A small network was shown many inputs. Here are its activations along a few directions, one row for each input.
Each table varies a few parts of the input and shows all the possible inputs, shuffled.
Descriptions start from the smaller parts, as in this example, which fits no table here: one of 4 places along a line, together with either a single point or one of 9 places along a line or (one of 2 separate values, together with one of 8 places around a ring).
Shared parts are said once, and a part with two or three values counts as separate values.

Other details of the inputs shift rows strongly along two fixed directions, in all tables alike. That doesn't count.

A family of inputs:
R1: [-8, 5, 2, -27, 23, -5, -12, 21, 2, -15, -2, -3, 6, -16, 10]
R2: [-20, 14, 13, -16, 4, -4, -19, -12, 6, -12, -5, -16, 6, -26, 14]
R3: [-21, 14, 6, -5, 13, 0, -27, -17, 16, -15, -1, -4, 15, -20, 10]
R4: [12, -11, -22, 17, -16, 9, 3, 2, -2, 11, 9, 0, 1, 5, -21]
R5: [20, -14, -20, 10, -6, 0, -3, 9, -2, 11, 19, 4, 0, 15, -14]
R6: [-10, 53, 44, 26, -2, -23, 28, 3, -8, 3, -13, 45, -51, 80, -37]
R7: [23, -17, -11, 15, -3, 8, 15, -11, -6, 13, 4, -8, -6, 10, 7]
R8: [18, -18, -15, 16, -6, 3, 17, -14, -8, 14, 3, -6, -8, 1, -1]
R9: [13, -21, -15, 1, -8, 1, 2, 13, -12, 12, 16, -9, -6, 17, -9]
R10: [-11, 51, 46, 25, -3, -21, 28, 3, -6, 7, -15, 43, -48, 84, -35]
R11: [-5, 0, 0, -26, 21, -1, -10, 11, 5, -14, -6, 12, 8, -15, 21]
R12: [-12, 15, -1, -12, 11, 3, -6, 3, 13, -15, -10, 3, 24, -25, -2]
R13: [17, -19, -15, 4, -2, -1, 2, 13, -9, 12, 13, -13, -11, 18, -5]
R14: [-11, 3, 8, -17, 18, 4, 3, -7, 8, -7, -16, 2, 15, -24, 18]
R15: [-2, 8, 7, -16, 22, 4, 0, -3, 5, -15, -12, 2, 11, -23, 22]
R16: [5, -18, -16, 9, -18, 10, 8, 6, -12, 12, 6, -14, -6, 7, -15]
R17: [7, -15, -16, 12, -16, 5, 14, -1, -10, 10, 5, -20, -3, 7, -13]
R18: [-14, 19, 9, -9, 5, -3, -24, -16, 19, -9, -4, -4, 16, -25, 11]
R19: [19, -22, 1, 21, -24, -4, 3, -20, 1, 5, 9, -6, -10, 1, 10]
R20: [10, -20, -18, 13, -18, 8, 15, -10, -7, 11, 1, -5, -1, 7, -1]
R21: [-17, 9, 10, -15, 2, -1, -17, -21, 10, -11, -9, -1, 8, -25, 26]
R22: [-16, 9, 1, -17, 8, 10, -12, 9, 14, -9, -9, 7, 24, -21, -2]
R23: [-19, 0, 2, -23, 4, 12, -4, 4, 5, -11, -15, 10, 16, -21, 13]
R24: [-8, 13, 8, -11, 21, 3, -5, -2, 16, -5, -11, -1, 23, -24, 3]
R25: [16, -18, 3, 20, -22, -7, 1, -11, -3, 4, 12, -21, -12, 1, -1]
R26: [9, -13, -18, 13, -15, 3, 14, 0, -12, 6, 6, -18, -6, 3, -15]
R27: [-27, 9, 9, -12, 12, -1, -22, -12, 4, -18, -2, -16, 4, -22, 14]
R28: [13, -23, -19, 8, -15, 7, 5, 2, -15, 9, 10, 7, -6, 8, -4]
R29: [-16, 47, 46, 19, -3, -25, 33, 8, -20, 0, -15, 33, -61, 78, -33]
R30: [9, -21, -14, 6, -14, 7, 3, 11, -16, 11, 12, -10, -5, 11, -13]
R31: [14, -19, -18, 2, -7, -2, 3, 14, -15, 8, 18, -8, -9, 13, -11]
R32: [-6, 15, 5, -10, 21, 0, -5, -1, 14, -9, -10, 0, 20, -28, 1]
R33: [-19, 6, 9, -10, 1, -4, -11, -1, 8, -2, -9, 6, 12, -29, 29]
R34: [-9, 7, 8, -26, 24, 1, -5, 11, 7, -13, -1, -8, 10, -15, 11]
R35: [1, 18, 6, -10, 25, 2, -7, 2, 14, -13, -7, -1, 19, -22, 7]
R36: [21, -24, -17, 5, -4, 3, 4, 3, -6, 13, 10, 2, -9, 18, 6]
R37: [-8, 6, 2, -24, 18, 1, -17, 16, 14, -9, 1, 11, 23, -11, 5]
R38: [-4, 4, 4, -24, 23, 1, -2, 2, 8, -15, -3, 8, 8, -19, 21]
R39: [13, -10, -19, 19, -15, 7, 8, -5, 2, 13, 6, -8, 7, 8, -17]
R40: [-22, 11, 11, -11, 3, -7, -13, 9, 4, -4, -5, -10, 11, -30, 18]
R41: [-7, 10, 12, -18, 23, 3, -2, 6, 4, -12, -10, -15, 12, -20, 12]
R42: [-17, 2, -1, -22, 5, 9, -4, 5, 3, -14, -13, 12, 13, -25, 12]
R43: [12, -14, -1, 19, -24, -4, -1, -14, -6, 9, 10, -22, -11, 0, -3]
R44: [26, -6, -11, 21, 0, 6, 7, -6, 2, 14, 9, -11, 3, 11, -8]
R45: [16, -25, -18, 2, -10, 4, 4, 3, -9, 13, 13, 6, -5, 18, 2]
R46: [-11, 9, 1, -18, 13, 4, -17, 14, 8, -13, -2, 12, 22, -21, -2]
R47: [-6, 12, 9, -17, 24, 1, -2, 7, 2, -16, -8, -13, 9, -24, 10]
R48: [22, -12, 0, 27, -21, -6, -5, -16, 10, 7, 13, -9, -1, 2, -5]
R49: [15, -13, -12, 15, -4, 0, 15, -4, -11, 12, 6, -21, -10, 0, -12]
R50: [12, -18, -21, 14, -17, 6, 15, -10, -9, 8, 3, -3, -4, 3, -3]
R51: [-14, 8, 11, -18, 20, 1, 1, 3, 5, -8, -13, -13, 13, -25, 6]
R52: [17, -23, -20, 3, -9, 1, 4, 4, -11, 9, 14, 7, -8, 14, 1]
R53: [-37, 71, 60, -9, 21, -27, 6, 20, 3, -19, -32, 57, -31, 54, -19]
R54: [18, -8, -4, 26, -23, -3, -6, -19, 7, 12, 11, -10, 0, 2, -6]
R55: [10, -19, -17, 7, -13, 4, 3, 12, -18, 8, 13, -8, -8, 7, -15]
R56: [21, -20, -14, 8, -3, 5, 12, -6, -3, 12, 12, -2, -8, 14, 6]
R57: [23, -14, -18, 11, -1, 1, -3, 8, 3, 15, 15, -1, -1, 19, -8]
R58: [-47, 64, 77, -1, -5, -27, 11, -12, 0, -21, -43, 50, -37, 41, 0]
R59: [10, -6, -12, 29, -20, -4, -3, -4, 3, 23, 13, -6, 1, 1, -3]
R60: [-20, 6, 2, -23, 7, 6, -6, 14, -1, -16, -9, -4, 11, -26, 0]
R61: [12, -25, -17, 7, -16, 10, 5, 1, -12, 13, 8, 5, -3, 12, -2]
R62: [-12, 7, 3, -19, 12, 7, -17, 14, 10, -9, -4, 11, 25, -17, 0]
R63: [2, -18, -14, 21, -14, 3, -6, -29, -6, 7, 12, -10, -14, 8, 9]
Description of these inputs: one of 3 separate values, together with either a single point or one of 4 places along a line or (one of 2 separate values, together with one of 8 places around a ring).
The inputs of R35 and R15 match in every part but the choice among 3 separate values. If R4 is changed in the same way as R35 into R15, which row does it become?
Answer: R42
The inputs of R28 and R55 match in every part but the choice among 3 separate values. If R50 is changed in the same way as R28 into R55, which row does it become?
Answer: R26
Start at R63 and move only the place on the line of 4, one step at a time. The first step leads to R21. Which rows follow, in order?
Answer: R58, R19
Which other rows does R62 become when the choice among 2 separate values takes its other values? List them by row number.
Answer: R46
Start at R22 and move only the place on the ring of 8, one step at a time. The first step leads to R62. Which rows follow, in order?
Answer: R37, R57, R10, R44, R24, R39
Start at R41 and move only the place on the ring of 8, one step at a time. The first step leads to R51. Which rows follow, in order?
Answer: R17, R16, R30, R9, R13, R34

A family of inputs:
R64: [11, -4, 1, 23, -22, -2, 7, -4, -7, 12, 3, 30, -19, 37, -13]
R65: [27, -1, -1, 12, 3, -10, 12, 16, -6, 10, 15, 24, -22, 50, -16]
R66: [-10, 10, 3, 30, -34, -8, 8, 0, -14, 15, 2, -5, -19, 23, -33]
R67: [7, -6, 4, 10, -8, 0, 28, 11, -25, 12, -3, -2, -28, 37, -18]
R68: [-26, 18, 30, -19, 14, -9, -12, -27, 9, -22, -20, 1, -2, -28, 49]
R69: [14, -47, -59, -25, 5, 25, -54, -1, 34, -3, 30, -45, 79, -96, 27]
R70: [-36, 11, 20, -34, 8, 5, -7, 8, -5, -28, -22, 3, 9, -29, 11]
R71: [60, -64, -79, 23, -11, 28, -9, -13, 15, 27, 43, -45, 42, -37, -4]
R72: [20, -1, -2, 21, -11, -3, 21, -4, -2, 14, 0, 30, -16, 40, -12]
R73: [-20, 14, 18, -45, 34, -4, -3, 27, -3, -27, -13, -3, 6, -17, 8]
R74: [-25, 11, 11, -38, 26, 4, 2, 6, 3, -20, -22, 20, 10, -19, 26]
R75: [-27, 15, 17, -28, 5, -5, -24, 9, 18, -17, -13, 29, 20, -21, 19]
R76: [9, 12, 2, 25, -5, -3, 22, 12, -13, 18, 0, -6, -18, 32, -33]
R77: [-12, -7, 5, 15, -38, -3, 15, 0, -25, 9, -1, -2, -30, 29, -17]
R78: [21, 12, -3, 20, 4, -7, 5, 13, 0, 11, 16, 8, -16, 48, -35]
R79: [-25, 32, 15, -21, 23, 1, 1, 8, 12, -19, -22, -1, 22, -32, -3]
R80: [38, -87, -77, 6, -33, 24, -15, -7, -11, 27, 43, -43, 19, -38, 23]
R81: [-28, 14, 17, -36, 20, 4, 7, 8, 1, -25, -26, 3, 12, -26, 12]
R82: [14, 13, 0, 19, 1, -9, 17, 18, -13, 11, 9, -9, -23, 35, -37]
R83: [-30, 19, 38, -16, 9, -9, -7, -25, 9, -28, -23, -16, 0, -34, 35]
R84: [-19, 35, 35, -3, 17, -11, -26, -33, 34, -17, -13, -3, 17, -30, 20]
R85: [70, -78, -74, 11, -3, 25, -8, 4, 6, 31, 46, -32, 35, -28, 15]
R86: [-22, 10, 13, -42, 34, 2, -3, 20, 0, -16, -17, 17, 10, -13, 26]
R87: [16, 12, -1, 26, -2, -1, 10, 7, 0, 18, 7, 11, -11, 44, -30]
R88: [-12, 24, 35, -11, 14, -11, -19, -29, 27, -19, -16, 13, 11, -29, 40]
R89: [-34, 8, 14, -36, 14, 4, -12, 6, -3, -23, -18, 20, 7, -22, 25]
R90: [-3, 10, 3, 31, -24, -2, 12, -2, -16, 12, 0, -3, -20, 23, -34]
R91: [13, -9, -4, 2, 4, -7, 19, 15, -23, 10, 10, 12, -35, 48, -9]
R92: [3, 16, 22, 48, -22, -16, 12, -36, -1, 14, -1, -22, -29, 17, -12]
R93: [5, 9, 0, 31, -21, -1, 0, -7, -2, 12, 5, 14, -12, 36, -32]
What is each input in this table made of?
Answer: one of 5 places around a ring, together with either a single point or one of 5 places along a line
The inputs of R80 and R75 match in every part but the place on the ring of 5. If R68 is changed in the same way as R80 into R75, which row does it become?
Answer: R88
Start at R75 and move only the place on the line of 5, one step at a time. The first step leads to R64. Which rows follow, in order?
Answer: R72, R85, R65
Which other rows agree with R83 in the place on the ring of 5? List them by row number.
Answer: R67, R70, R73, R77, R81
